A small network was shown many inputs. Here are its activations along a few directions, one row for each input.
In each table, some parts of the input vary, and every possible input appears once, in random order.
A made-up example of a description, with smaller parts first: one of 5 places around a ring, together with either a single point or one of 11 places along a line or (one of 3 separate values, together with one of 4 places along a line).
Shared parts are said once, and a part with two or three values counts as separate values.

Other details of the inputs vary at random and push rows far along three fixed directions, the same in every table; ignore that.
These rows show it; all are for the same input, with only those details redrawn:
[-11 -15  -6   6  24 -24  -6  18 -10  10  -6  32]
[ 20  19  28 -18 -78  68  16 -13 -30  31   8 -17]
[-40  16   6 -11 -14 -10 -39 -14  12   6 -27 -11]
[-12 -15  -6   4  23 -27  -5  18 -11   9  -8  33]
[ -3 -24  -7  -2  11 -19  12  23 -25  11 -14  37]
[  6  36  33  11 -32  40 -21 -12   0  27  28 -19]
[  1 -29  -9 -11  -1 -11  22  22 -33  13 -20  38]
[-13 -11  -4  13  37 -35 -14  21  -4   9  -1  33]

Table:
x1: [-15 -19 -36  14   2 -18   2  13 -16   0   0  20]
x2: [ 55 -22  -1  30 -26  30  50  14 -43   7  55  20]
x3: [  9 -20  11  -5  19 -15  26   7   7 -22 -23  23]
x4: [ 15 -32 -31  -6 -19   4  53   9 -22 -21 -30  19]
x5: [-41  25   7 -11   1   1 -40 -20  36  -2 -52 -24]
x6: [49  4 41 34 41 28 29 16 10 21 49 16]
x7: [  2 -25  -2  14  13 -33  -8  13  -5 -23   1  34]
x8: [ 52   0  26   8  26  41  46   0 -11  20  48   1]
x9: [-29  22  12  13  16 -21 -50 -17  53 -36 -24 -13]
x10: [  10   19  -33   32  100 -110  -94   58   70  -17   55  -20]
x11: [ 42   8   3  46  29  38  37  19 -10  34  50   6]
x12: [ -6 -20  13 -43 -68  11  24 -20 -21 -15 -40  -5]
x13: [ -9  53  32  37  22  26 -29 -33  54  15  42 -56]
x14: [ -5 -26   5 -13   9 -24  14   5  -8   1 -13  25]
x15: [ 11  34   3  28 -28  58  -4 -12  10  14  22 -36]
x16: [ 53 -22 -42 -46   4 -15  22  66  11 -15 -25 -18]
x17: [ -3 -22 -22 -16  17 -17  15   9 -30  10   0  27]
x18: [ 37   5  24  36  19  20  11  26 -21  31  58  27]
x19: [-40  27   0   1  -1  -1 -54 -14  39 -16 -44 -20]
x20: [-32   3   1 -42 -20 -10  -9 -33   1  -6 -23 -25]
x21: [-13 -21 -32  -1  -1 -17  22  10 -27  14 -13  18]
x22: [ 16 -20 -16  -2  27 -14  22   9  -8 -29  -8  21]
x23: [-41  15 -18 -23 -26  -8 -38 -21   0 -13 -21 -17]
x24: [-15 -23 -11 -41 -75  10  37 -30 -22 -12 -37 -18]
x25: [ -5 -19 -14   3  22 -22  32  -1  12 -20 -14   8]
x26: [-11  -5   1 -56 -41  18  26 -34  -1 -27 -49 -28]
x27: [ 14  47  16  17  -7  52 -25 -19  15   6  32 -37]
x28: [ 10  47  22   8   3  51 -15 -23  14  21  30 -39]
x29: [ 12  29  22  14 -21  19 -28 -25   4 -12  49 -28]
x30: [-44  10  -4  -2  -3 -26 -24 -30  24  -1 -12 -28]
x31: [-18 -12   0 -39 -30 -10   7 -27 -11 -22 -20 -16]
x32: [-12 -16 -12  19  23 -29 -21  23  -5  -5  -1  37]
Question: The inputs of x5 and x18 match in every part but one. If x27 is changed in the same way as x5 into x18, which row does it become?
Answer: x23
Question: What is each input in this table made of?
Answer: one of 2 separate values, together with either a single point or (one of 3 separate values, together with one of 5 places around a ring)
Question: Change only the place on the ring of 5 in x5. List by row number the other rows that result.
Answer: x3, x6, x9, x19
Question: Change only the choice among 3 separate values in x13. List by row number the other rows that result.
Answer: x6, x8
Question: Change only the choice among 3 separate values in x23. List by row number the other rows that result.
Answer: x1, x32

Table:
x33: [-16 -37 -19   7  12 -16  33  -6 -31 -13 -24  52]
x34: [ 40  41  32  38  27  38  -6  -1  21  12  61 -30]
x35: [ 14 -25 -21   9  36 -44   6  28   6 -15   9  19]
x36: [ 60  20  26   4 -27  72  37  -1 -13  18  41 -23]
x37: [ -7 -35 -23  -5  25 -33  13  17 -40  22   1  46]
x38: [-18  12 -12 -25 -22 -19 -20 -11  17 -22 -22 -27]
x39: [-30  13  -9 -48 -55   4  -8 -40  25 -25 -58 -46]
x40: [-32 -26 -11  53  92 -79 -27  14   9  -5  27  46]
x41: [ -3  -3 -26  24  78 -66 -40  37  21  -7  17  20]
x42: [  4  41  46  46  21  33 -15 -31  11  22  85 -18]
x43: [-13   4 -12 -48 -67  11  -1 -20  -2 -20 -38 -40]
x44: [ 18 -27 -23  11  57 -27  17  49  -7  -5   8  35]
x45: [ -6  -1 -16  31  85 -53 -23  38  30  -8  12  18]
x46: [-40  29  -7 -11   7 -18 -47  -7  39 -16 -32 -38]
x47: [ 54  27  18   5 -40  57   5  10 -17  24  55 -27]
x48: [ 48 -60 -24 -32 -15  10  84  27 -45 -10 -16  34]
x49: [ 40 -40 -31 -30 -24   0  45  37 -44   8 -16  27]
x50: [ 22  47  23  33  17  20 -59   5  30  12  74 -37]
x51: [ 27 -28 -32 -26 -18  -9  30  30 -27   7 -20  22]
x52: [ 19 -31 -22   2  38 -25  24  43  -6   0  -7  31]
x53: [ 11 -25 -18   0  46 -21  15  20   6 -11 -10  21]
x54: [-47  -9  -7  61  86 -76 -48   8  25 -14  26  34]
x55: [ 56  19  27   1 -43  61  34  -9  -9   9  46 -30]
x56: [-17 -34 -12   1  14 -11  32  14 -37  18 -22  45]
x57: [ 50 -80   0 -61 -59  38 122  20 -94   9 -67  80]
x58: [-44  24  -4 -11   5 -17 -55  -7  50 -15 -30 -39]
x59: [-51   5  -3 -41 -33   9   9 -47 -10   8 -59 -11]
x60: [-20 -28 -20  45  57 -53  -9  15  -9 -10  15  58]
x61: [-14 -35 -14  15  17 -12  33  19 -36  13 -23  52]
x62: [-30 -19 -15  -6  23 -20  16   6 -20  16 -17  35]
x63: [ 61  -1  57  14 -47  55  34   6 -40  19  62  18]
x64: [-11  -1 -12 -53 -75  15   4 -18  -3 -20 -42 -38]
x65: [ 22 -58  -6 -38 -32 -11  46  36 -63  10 -39  73]
x66: [ 24  46  34  44  37  18 -34  -9  41  -5  78 -38]
x67: [-35  31   0  -8  11 -15 -45 -26  58 -14 -34 -41]
x68: [ -2  -3 -14 -52 -80  13  19 -18  -7 -12 -45 -32]
x69: [ 43  41  30  19  -6  52   9  -7  13  16  44 -30]
x70: [-30 -16 -17  38  55 -30 -11  16  -7   2  -7  56]
x71: [ -8 -32 -30   0  -9 -13  13  13 -45  11 -24  57]
x72: [ 33 -42 -22 -13  14 -16  55  23 -19 -12 -11  31]
x73: [-50   5  25 -45 -53   3 -24 -23   6  -6 -73  -7]
x74: [ 16  28  29  22 -58  61  -5 -15 -27  38  40 -13]
x75: [-67  17   0   2   0  -8 -37 -45  19  -8 -52  -6]
x76: [ 38  31  26  44  24  16 -27  10  24   4  90 -26]
x77: [-44  31  -7 -23 -23 -10 -45 -20  49  -9 -46 -46]
x78: [ 46  25  26  21 -20  35   1   5   6   9  64 -32]
x79: [-26 -27 -16  -7  11 -34  13  -4 -22  -1  -4  27]
x80: [ 54  24  29  11 -24  58  30  -5  -7   5  53 -32]
x81: [-41  34 -15 -17   5 -31 -69 -11  35 -17 -23 -40]
x82: [-83  24   6   4  -6 -23 -54 -56  37 -23 -41 -28]
x83: [ 22 -36 -25  -6  25 -10  35  45 -17  -2  -5  35]
x84: [ 30  41  31  26  -9  44 -16   4  25  22  48 -39]
x85: [ 75   0  23  -9 -57  83  63  -1 -35  12  49 -17]
x86: [ 12 -22 -24  -8  20 -35  16  26 -10 -20  -3  14]
x87: [ 52   4  61   6 -43  64  41 -13 -32  12  44  13]
x88: [-22   8 -16 -46 -55   4 -30 -10   7  -6 -42 -37]
x89: [-54   9   5 -26 -56  25  -3 -53  -7   0 -72 -19]
x90: [-32  25  -6 -40 -42   8 -16 -37  35 -12 -63 -45]
x91: [ 38  35  33  50  47  22 -19   5  35  14  68 -24]
x92: [-26  15  -9 -35 -27  -5 -12 -29  25 -28 -42 -37]
x93: [ -3  48  53  80  62  21 -45 -25  34  31  80 -13]
x94: [-34  26 -14 -11   2 -32 -67  -7  42  -8 -20 -34]
x95: [-29 -28  -4  39  75 -52  -3  -1   4  -6  12  40]
x96: [ 20 -30 -15  15  66 -30  21  33   8  -7   2  32]
x97: [-63  12  -5 -41 -72   3 -38 -45  -4   9 -63 -28]
Question: What is each input in this table made of?
Answer: one of 5 places around a ring, together with either a single point or one of 4 places along a line or one of 8 places around a ring
Question: The inputs of x69 and x38 match in every part but the place on the ring of 5. If x34 is changed in the same way as x69 into x38, which row does it become?
Answer: x86
Question: Change only the place on the ring of 8 in x85. List by row number the other rows that result.
Answer: x39, x48, x55, x66, x72, x80, x92

Table:
x98: [ 22 -40 -21  -9  45 -15  55  20  -8 -15 -25  32]
x99: [ -1 -26 -13   1  57 -21  22  21   1  -6 -31  38]
x100: [ 25 -46 -30  -7  24 -12  54  48 -33   5 -23  54]
x101: [  9 -52 -11  -5  17 -52  19  27 -32 -18   4  57]
x102: [  2 -29 -15   0  56 -37  25  18  14 -10 -19  20]
x103: [  1  54  19  81  78 -25 -76  -2  59  -6  99 -32]
x104: [-60  65  48  29  -6   9 -76 -67  53   0  20 -55]
x105: [-66   4 -25 -55 -54 -10 -34 -20  -8   7 -77 -15]
x106: [ 23 -48 -10  -5  19 -36  21  45 -39   2  -4  71]
x107: [ 80  39  57  14 -58  74  11  -9  -4   8 102 -45]
x108: [ 73  32  33  16 -52  93  39   1  -8  21  64 -39]
x109: [ 10 -39 -42  -7  30 -42  30  31 -23  -4   3  27]
x110: [-52  30  13 -17 -20  -6 -32 -55  44 -21 -31 -51]
x111: [  37  -45    7  -57 -106   78  109   -4  -88   37  -52   35]
x112: [ 52  -3   9 -13 -93  87  56   2 -69  44  13  12]
x113: [-14 -33 -16  23  46 -33   5  26 -15   7  -9  59]
x114: [ 31  53  14  73  91 -12 -59  30  60  16 106 -32]
x115: [-73  -4 -12 -33 -49 -21 -26 -41   5 -23 -66 -17]
x116: [ 32 -40 -43   4  39 -31  36  45 -17  -7  -6  32]
x117: [ 47  34  46   4 -57  94  41 -41 -12   8  52 -41]
x118: [16  6 16 40 69 -8  0 23 17 13 29 22]
x119: [ 10  -9 -26  11  54 -28  -8  45  -1  14  13  20]
x120: [-29  11  -8 -39  -6 -44 -55  -9  55 -43 -48 -46]
x121: [ -6  -5  17  36  48 -10   4 -15  -1  -5  32  26]
x122: [-66  34  -3 -18 -44  -9 -64 -45  18  -2 -18 -50]
x123: [-32  -2 -13 -68 -49 -23 -32  -4  16 -25 -86 -23]
x124: [-66  -8 -30 -34 -49 -28 -29 -35  -6 -18 -66 -14]
x125: [-46  19  -4 -29 -52   3 -23 -43  26 -25 -43 -49]
x126: [-11   4  22  45  68 -12 -16   1   8  12  21  33]
x127: [ 51  43  20  17 -48  79   4   6 -10  35  47 -29]
Question: What is each input in this table made of?
Answer: one of 5 places around a ring, together with either a single point or one of 5 places along a line
Question: The inputs of x119 and x105 match in every part but the place on the ring of 5. If x100 is changed in the same way as x119 into x105, which row does it become?
Answer: x113
Question: Start at x114 and move only the place on the line of 5, one step at a time. The first step leads to x116. Which rows follow, in order?
Answer: x108, x102, x98
Question: Start at x99 and move only the place on the ring of 5, one step at a time. The first step leads to x126. Which rows follow, in order?
Answer: x121, x117, x98

Table:
x128: [ -1 -14 -34 -12  49 -67 -22  30  38 -39 -14  -9]
x129: [-35  51  27 -28 -73  37 -50 -47  20  11 -21 -61]
x130: [-11 -21 -21 -20 -23   0  21   0 -27   1 -39  20]
x131: [-15 -21 -10 -29 -31  16  40 -21 -30  -1 -43  11]
x132: [ 31  10  36  10 -38  56  29 -23 -23  14  41  -6]
x133: [-31  63  -1   6  28 -23 -92 -21  93 -25   9 -84]
x134: [ 63  16   9   0   0  30  15  27  14   2  40 -30]
x135: [-15 -20 -11  -9  10 -20   0  12 -10  -3 -32  28]
x136: [27  4 24 55 57  1  5 21  6 17 57 30]
x137: [ 33  14  39   5 -32  60  32 -17 -20  21  31  -3]
x138: [29 -2 14 55 50 -6 -6 26 -6 11 69 33]
x139: [-16 -22 -18 -17 -17   0  29  -7 -20   2 -40  15]
x140: [-13 -23 -19 -26 -31 -15  11   3 -28   1 -27  15]
x141: [-27 -12 -24   9  38 -40 -18  13   0  -1  -9  22]
x142: [-21 -23 -12   2  13 -28   6   1  -5  -8 -21  21]
Question: The inputs of x141 and x129 match in every part but one. If x130 is changed in the same way as x141 into x129, which row does it become?
Answer: x135
Question: What is each input in this table made of?
Answer: one of 3 separate values, together with either a single point or one of 4 places along a line
Question: Change only the choice among 3 separate values in x136. List by row number the other rows that result.
Answer: x139, x142
Question: Change only the choice among 3 separate values in x133. List by row number the other rows that result.
Answer: x128, x134
